Small tables with named rows and columns. After each table, cells are looked up by row and column.

Table Sekeno
|  | Pes | Simenoz |
|---|---|---|
| Bobit | 196 | 144 |
| Todok | 186 | 214 |
| Zedoso | 189 | 216 |
| Vam | 213 | 68 |
| Tig | 13 | 133 |
| Gen | 43 | 120 |
| Gedi | 163 | 53 |
| Sug | 115 | 95 |
| Gug | 16 | 203 |
| Mopebu | 110 | 90 |

Simenoz of Gug is 203
Pes of Tig is 13
Simenoz of Bobit is 144
Simenoz of Gen is 120
Pes of Gedi is 163
Pes of Gen is 43
Simenoz of Gedi is 53
Simenoz of Sug is 95
Simenoz of Todok is 214
Pes of Gug is 16
Pes of Sug is 115

Zolifek:
        Gugof  Korer  Tipezat  Luk
Mideti    166     57       89  119
Bopame     34    143       87  122
Kud       107     73       62  101
Negev      61    129       54   78
Tafug     106    142      106  146
Bure      129    180      212  172
Povo       10    138      120  153
Reg       184    124      124  102
Tefe      119     85       44   19
Dipuf     230     91      207  144

What is the Gugof of Tafug in Zolifek?
106
What is the Tipezat of Tafug in Zolifek?
106
What is the Tipezat of Bure in Zolifek?
212
What is the Korer of Tafug in Zolifek?
142
What is the Luk of Mideti in Zolifek?
119
What is the Gugof of Reg in Zolifek?
184
What is the Luk of Reg in Zolifek?
102
What is the Tipezat of Negev in Zolifek?
54
What is the Gugof of Negev in Zolifek?
61
Row with the largest Gugof: Dipuf

Table Papeb
|  | Sobasor | Dibazib | Nede | Dov | Mub | Vorege | Liseb | Foriviv |
|---|---|---|---|---|---|---|---|---|
| Zovever | 133 | 251 | 159 | 248 | 110 | 184 | 148 | 74 |
| Raso | 78 | 46 | 179 | 171 | 113 | 224 | 206 | 119 |
| Bupub | 131 | 92 | 216 | 208 | 156 | 203 | 164 | 141 |
| Mev | 205 | 109 | 111 | 163 | 208 | 167 | 160 | 248 |

Sobasor of Raso is 78
Liseb of Bupub is 164
Foriviv of Zovever is 74
Vorege of Raso is 224
Nede of Bupub is 216
Dov of Mev is 163
Sobasor of Mev is 205
Nede of Zovever is 159
Mub of Zovever is 110
Mub of Raso is 113
Dov of Zovever is 248
Vorege of Bupub is 203
Mub of Mev is 208
Dibazib of Mev is 109

Bodef =
	Kosire	Nalom	Bukegol	Gevifip	Mag
Ginut	-3.22	-25.88	58.48	-23.30	-8.40
Guz	-65.75	-45.70	24.35	54.94	-44.55
Pego	66.74	40.92	56.85	-55.47	72.31
Lasino	-4.10	-2.42	-21.85	14.63	4.00
Surip	16.39	58.33	29.12	63.66	-33.56
Mufodu	-44.27	-22.87	-17.92	43.88	-7.13
Nal	81.65	67.45	50.09	-29.59	67.57
Dilero	-9.89	-12.36	-36.79	14.62	11.85
Toposo	46.48	73.02	51.78	22.70	10.44
Duvemu	40.26	74.55	51.91	21.47	-12.90
Tunedis	73.64	81.56	56.08	-10.43	56.58
Purep	61.54	32.42	65.57	-68.72	70.79
Sur	-12.49	-11.09	-40.62	15.23	8.10
Zuzik	-14.51	-2.82	38.50	17.51	2.83

Mag of Sur: 8.10
Bukegol of Tunedis: 56.08
Mag of Ginut: -8.40
Mag of Mufodu: -7.13
Kosire of Ginut: -3.22
Gevifip of Guz: 54.94
Gevifip of Surip: 63.66
Kosire of Dilero: -9.89
Kosire of Tunedis: 73.64
Gevifip of Pego: -55.47
Nalom of Mufodu: -22.87
Mag of Toposo: 10.44
Mag of Purep: 70.79
Nalom of Lasino: -2.42
Nalom of Dilero: -12.36
Bukegol of Duvemu: 51.91

Table Faf
|  | Povem | Nalav | Potul | Kuleko |
|---|---|---|---|---|
| Votokiz | 183 | 73 | 166 | 78 |
| Naveg | 88 | 191 | 24 | 62 |
| Luzagit | 59 | 156 | 78 | 75 |
| Raf | 15 | 86 | 70 | 76 |
| Rotuto | 170 | 76 | 128 | 83 |
| Pip | 78 | 199 | 52 | 114 |
| Sas | 29 | 115 | 65 | 111 |

Votokiz, Kuleko: 78
Votokiz, Nalav: 73
Luzagit, Kuleko: 75
Naveg, Povem: 88
Rotuto, Kuleko: 83
Naveg, Nalav: 191
Raf, Kuleko: 76
Rotuto, Povem: 170
Pip, Potul: 52
Luzagit, Povem: 59
Pip, Kuleko: 114
Votokiz, Potul: 166
Luzagit, Potul: 78

Fuvinez
fields: Fikigil, Sekasip, Pupav
Suru: [3376, 6174, 2300]
Tesogi: [3311, 6786, 1839]
Dor: [3512, 7043, 3738]
Lefofug: [6005, 6033, 6693]
Lav: [7772, 4214, 4998]
Razo: [6492, 7727, 6184]
Dis: [4750, 8485, 4930]
Baful: [6964, 6842, 5749]
Mev: [4846, 7614, 4173]
Nono: [5092, 3618, 4133]
Vuroga: [7572, 6552, 6647]

Fikigil of Suru: 3376
Pupav of Tesogi: 1839
Sekasip of Suru: 6174
Pupav of Nono: 4133
Fikigil of Lav: 7772
Fikigil of Razo: 6492
Sekasip of Baful: 6842
Sekasip of Razo: 7727
Sekasip of Dis: 8485
Sekasip of Mev: 7614
Sekasip of Nono: 3618
Pupav of Mev: 4173
Fikigil of Baful: 6964

Fozu
cols = Mulo, Bebebad, Vid, Zuven, Lidog, Pifuver, Bel, Fivu, Vali, Mep
Lemukan: [63, 120, -53, -337, 188, 156, 93, 341, 149, 143]
Begaguf: [488, 55, 206, 500, 77, 263, 344, 81, 345, 137]
Dami: [73, 137, 84, 179, 136, 154, 291, 184, 251, 143]
Nepiren: [31, 62, 79, 278, 180, 149, 206, 261, 106, 82]
Tuk: [65, 195, 197, 249, 115, 54, 207, 116, 197, 203]
Megiseg: [229, 172, 84, 284, 38, 211, 224, 205, 155, 234]
Mig: [-62, 138, -237, -707, 137, 21, 29, 433, 229, 43]
Makogi: [68, 109, 90, 199, 151, 162, 284, 224, 207, 112]
Dizisu: [437, 152, 227, 716, -27, 267, 312, 64, 233, 206]
Karev: [71, 250, 179, 183, 109, 92, 312, 151, 325, 180]
Kir: [118, 223, 59, 173, 21, 196, 107, 219, 111, 197]
Bok: [43, 82, 106, 226, 170, 136, 245, 226, 173, 109]
Zazadig: [72, 168, 133, 230, 140, 132, 256, 189, 232, 137]

What is the Fivu of Mig in Fozu? 433
What is the Fivu of Nepiren in Fozu? 261
What is the Lidog of Dizisu in Fozu? -27
What is the Mep of Kir in Fozu? 197
What is the Vali of Tuk in Fozu? 197
What is the Pifuver of Kir in Fozu? 196
What is the Bel of Kir in Fozu? 107
What is the Bebebad of Karev in Fozu? 250
What is the Bebebad of Dizisu in Fozu? 152
What is the Bebebad of Begaguf in Fozu? 55
What is the Zuven of Zazadig in Fozu? 230
What is the Mep of Dizisu in Fozu? 206
What is the Vid of Megiseg in Fozu? 84
What is the Vali of Mig in Fozu? 229
What is the Vid of Begaguf in Fozu? 206
What is the Mulo of Begaguf in Fozu? 488
What is the Fivu of Lemukan in Fozu? 341
What is the Bel of Makogi in Fozu? 284
What is the Bebebad of Tuk in Fozu? 195
Which row has the largest Lidog? Lemukan

Buda
fields: Litun, Moge, Fep, Gib
Sofazev: [1.349, 3.616, 3.747, 4.491]
Nivikip: [0.491, 0.876, 5.153, 3.588]
Dalasev: [3.836, 4.240, 4.006, 3.157]
Gefofog: [6.727, 4.844, 3.774, 5.292]
Guzegiz: [5.993, 8.580, 4.708, 9.156]
Pafina: [3.601, 4.079, 3.549, 3.636]
Fizuvab: [5.683, 3.637, 3.544, 3.608]
Dak: [6.491, 4.754, 4.012, 3.746]
Tivu: [4.984, 3.356, 4.533, 4.221]
Rel: [5.409, 2.396, 6.702, 7.837]
Vod: [7.362, 7.951, 3.903, 1.060]
Pag: [8.455, 6.912, 3.391, 5.498]
Butaf: [5.211, 7.922, 4.777, 1.718]

What is the Gib of Rel in Buda?
7.837
What is the Litun of Tivu in Buda?
4.984
What is the Gib of Tivu in Buda?
4.221
What is the Gib of Guzegiz in Buda?
9.156
What is the Fep of Gefofog in Buda?
3.774
What is the Litun of Sofazev in Buda?
1.349
What is the Moge of Guzegiz in Buda?
8.580
What is the Fep of Dalasev in Buda?
4.006
What is the Fep of Pag in Buda?
3.391
What is the Fep of Butaf in Buda?
4.777
What is the Fep of Vod in Buda?
3.903
What is the Fep of Sofazev in Buda?
3.747
What is the Moge of Dalasev in Buda?
4.240

Table Beb
columns: Guduluk, Ziret, Saduzot, Mig, Lelif, Moz, Bifate, Begeduz
Dirusu: [52, 42, 67, 32, 66, 85, 39, 35]
Mobep: [26, 44, 28, 75, 98, 36, 43, 36]
Memoli: [64, 50, 55, 46, 52, 73, 34, 35]
Lar: [70, 44, 58, 31, 45, 22, 57, 44]
Mivizo: [42, 55, 66, 46, 75, 39, 49, 38]
Rupe: [68, 48, 55, 60, 48, 66, 41, 39]
Dofeta: [70, 62, 31, 32, 37, 27, 36, 47]
Tak: [62, 78, 78, 61, 46, 46, 46, 47]
Dazesa: [57, 71, 83, 70, 56, 45, 53, 44]
Bafe: [65, 57, 39, 76, 51, 54, 38, 40]
Memuga: [63, 50, 46, 82, 54, 53, 52, 46]
Bot: [49, 96, 88, 69, 57, 54, 33, 39]
Porizon: [72, 44, 54, 72, 47, 61, 52, 44]

Mig of Mivizo: 46
Moz of Memuga: 53
Bifate of Bot: 33
Moz of Dofeta: 27
Ziret of Dofeta: 62
Saduzot of Dazesa: 83
Begeduz of Dofeta: 47
Bifate of Mivizo: 49
Mig of Lar: 31
Bifate of Tak: 46
Lelif of Bot: 57
Begeduz of Mivizo: 38
Ziret of Dazesa: 71
Row with the largest Ziret: Bot

